Vor: [-3  9 -4  3 56 26]
Lel: [-10   1   1  -3  36 -10]
fotuv: [  5   2  -1   1 -17   0]
pev: [ -1  -2   1   1 -18   4]
Susak: [ 3  4 -3  1 31 -8]
len: [  5   2  -1   1 -17   0] : 6
len: [-10   1   1  -3  36] : 5
len: [5] : 1
len: [ 5  2 -1  1] : 4
len: [-10   1   1] : 3

Rupiv: [-10  -7  49   0   6  33]
Ror: [ -4 -11   5  -9  17  -4]
kuvud: [ -6  -9  23  -3 -19  -9]
razem: [ -1  15   8 -15   2  -4]
dapap: [ -6  -7   3   3 -16 -21]
len: [-6 -7  3] : 3
len: [ -4 -11   5  -9  17] : 5
len: [-6 -9 23 -3] : 4
len: [ -6  -7   3   3 -16 -21] : 6

ses: [  8  -2  37 -23  -9]
valab: [  9  -2  47 -25 -14]
rap: [  6  -2  13 -13   0]
len: [  8  -2  37 -23] : 4
len: [ 8 -2 37] : 3
len: [ 6 -2 13] : 3

lagi: [-22 -54  34 -11  -4  -2  -7  48  12  21  20 -14  23  -8  16   8 -13  23
  58 -22]
vum: [ 24  44  10  30   5  48  38   2 -37  -8 -18  20   4 -33 -23  24 -16  -2
 -12 -12]
Sufit: [-22 -54 -12 -11   2  -2  -7  48  12  21  20 -14  23  -8  16   8 -13  23
  58 -22]
madev: [ 12 -13 -18 -14 -21  18 -24 -23   1 -28  18   1  13   7 -19 -11  -1  -2
  -4  17]
ral: [-15 -44   7  -9 -21  -5  15  -6  -4  19  -4 -15  -9  47  20 -11  11   3
  21  -5]
len: [-22 -54 -12 -11   2  -2  -7  48] : 8
len: [-15 -44   7  -9] : 4
len: [ 24  44  10  30   5  48  38   2 -37  -8 -18  20   4 -33 -23  24 -16  -2] : 18

zera: [-14 -12 -26  28  12  12 -15  30  25  24 -23   6   1 -15 -11  25 -27 -23
  20  17   2   1  -6 -29  -7  18  17  -6  24 -17  15   0  11]
nezi: [-14 -12 -26  28  12  12 -15  30  25  24 -23   6   1 -15 -11  25  39  43
 -23   5 -19 -12   0  43  17  -7 -27  24 -32  21  -5 -20  -5]
nozig: [  5   3 -48  21  25  -4 -35  28   0   7 -24   9  11 -33 -33  25 -34 -41
   9 -19  19  12   4 -38 -14  -7  19 -27  20 -18  -6  21  -2]
pul: [ -1   0  49 -35 -29  -4  37 -44 -17 -23  27 -13 -13  35  33 -38  39  43
 -23   5 -19 -12   0  44  17  -7 -27  24 -32  21  -6 -20  -5]
tonis: [ 25  23 -24  -1 -24 -15 -22 -41 -23 -14   0   6  14 -20 -26   4  -6 -19
  -9 -38  23  19  13 -10  -7 -26   7  18   0   1 -21  30 -11]
naze: [ 25  23 -24  -1  20 -15 -22   4 -23 -14   0   6  14 -20 -26   4  -6 -19
  -9 -38  23  19  13 -10  -7 -26   7 -22   0   1 -21  30 -11]
len: [ 25  23 -24  -1 -24 -15 -22] : 7
len: [-14 -12 -26  28  12  12 -15  30  25  24 -23   6   1 -15 -11  25 -27 -23
  20  17   2   1  -6 -29] : 24
len: [-14 -12 -26  28  12  12 -15  30  25  24 -23   6   1 -15 -11  25 -27 -23
  20  17   2   1  -6 -29  -7  18  17  -6  24 -17  15   0  11] : 33
len: [ 25  23 -24  -1  20 -15 -22   4 -23 -14   0   6  14 -20 -26   4  -6 -19
  -9 -38  23  19  13] : 23

muv: [ 5 -1 -1 -4  5 -3  5  8]
Nus: [ -3  -1 -19  -6 -10   3   5   8]
gasim: [  6 -30 -18 -12 -11  25 -14 -13]
gonu: [ 4  5  0  0  5 -2  8  0]
Sados: [ 4 -3 -1 -3 -1 -2  9 -2]
beg: [ 24 -13  44  14   1 -25   1   2]
tase: [  4   4  15 -10 -16 -12   2   9]
saduv: [-5 -2 -1 -3 -1 -3 -4  9]
mamod: [ 2  5  4 -5 -1  1  4  4]
Sigo: [-14 -11  11 -18  -2   5 -21  13]
nid: [ -3  -1 -19   5 -10   3   5   8]
mes: [ 1 -3 20 10  0  1 14 11]
len: [ 2  5  4 -5 -1  1  4] : 7
len: [ 1 -3 20] : 3
len: [-3 -1] : 2

bola: [-48 -48  49  44  49  26  48  46  46  49 -45 -48 -35 -48 -43 -38 -37 -31
 -49 -48 -43  43  43  46 -49  49  38 -39  48 -12]
batid: [-39 -47 -18  49 -20  49 -36  49  49  -6 -49  31 -49  -5 -49 -49 -49 -49
 -49  28 -49  49  49  49 -47  22  49 -49  48 -49]
vaf: [-48 -48  49  44  49  26  48  46  46  49 -45 -48 -35 -48 -43 -38 -37 -31
 -49 -48 -43  45  45  47 -49  49  41 -37  49  -7]
gedo: [ 49  49 -49 -47 -49 -34 -48 -47 -47 -49  47  47  41  48  46  45  44  37
  49  47  47 -47 -46 -47  49 -49 -44  45 -49  23]
len: [ 49  49 -49 -47 -49 -34 -48 -47 -47 -49  47  47  41  48  46  45  44  37
  49  47  47 -47 -46 -47  49 -49 -44  45 -49  23] : 30
len: [-48 -48  49  44  49  26  48  46  46  49 -45 -48 -35 -48 -43 -38 -37 -31
 -49 -48 -43  43  43  46 -49  49  38 -39  48 -12] : 30
len: [-48 -48] : 2
len: [-39 -47 -18  49 -20  49 -36  49  49  -6 -49  31 -49  -5 -49 -49 -49 -49
 -49  28 -49  49  49  49 -47  22  49 -49  48 -49] : 30
len: [-39 -47 -18] : 3
len: [-48 -48  49  44  49  26  48  46  46  49 -45 -48 -35 -48 -43 -38 -37 -31
 -49 -48] : 20

fofod: [ 4  2  3 -2 -1  0 -2]
ruza: [-4  3  2  6  2 12  1]
tusad: [ 52 -53 -52 -41  57 -57  57]
fen: [ 5 -3 -2 -6  4  8  4]
Debe: [  2   3   3  -7 -10  -1 -10]
Sover: [-2  5  3 -1 -5  3 -7]
len: [-2  5  3 -1 -5  3] : 6
len: [-2  5  3] : 3
len: [-4  3  2  6  2 12  1] : 7
len: [-2] : 1

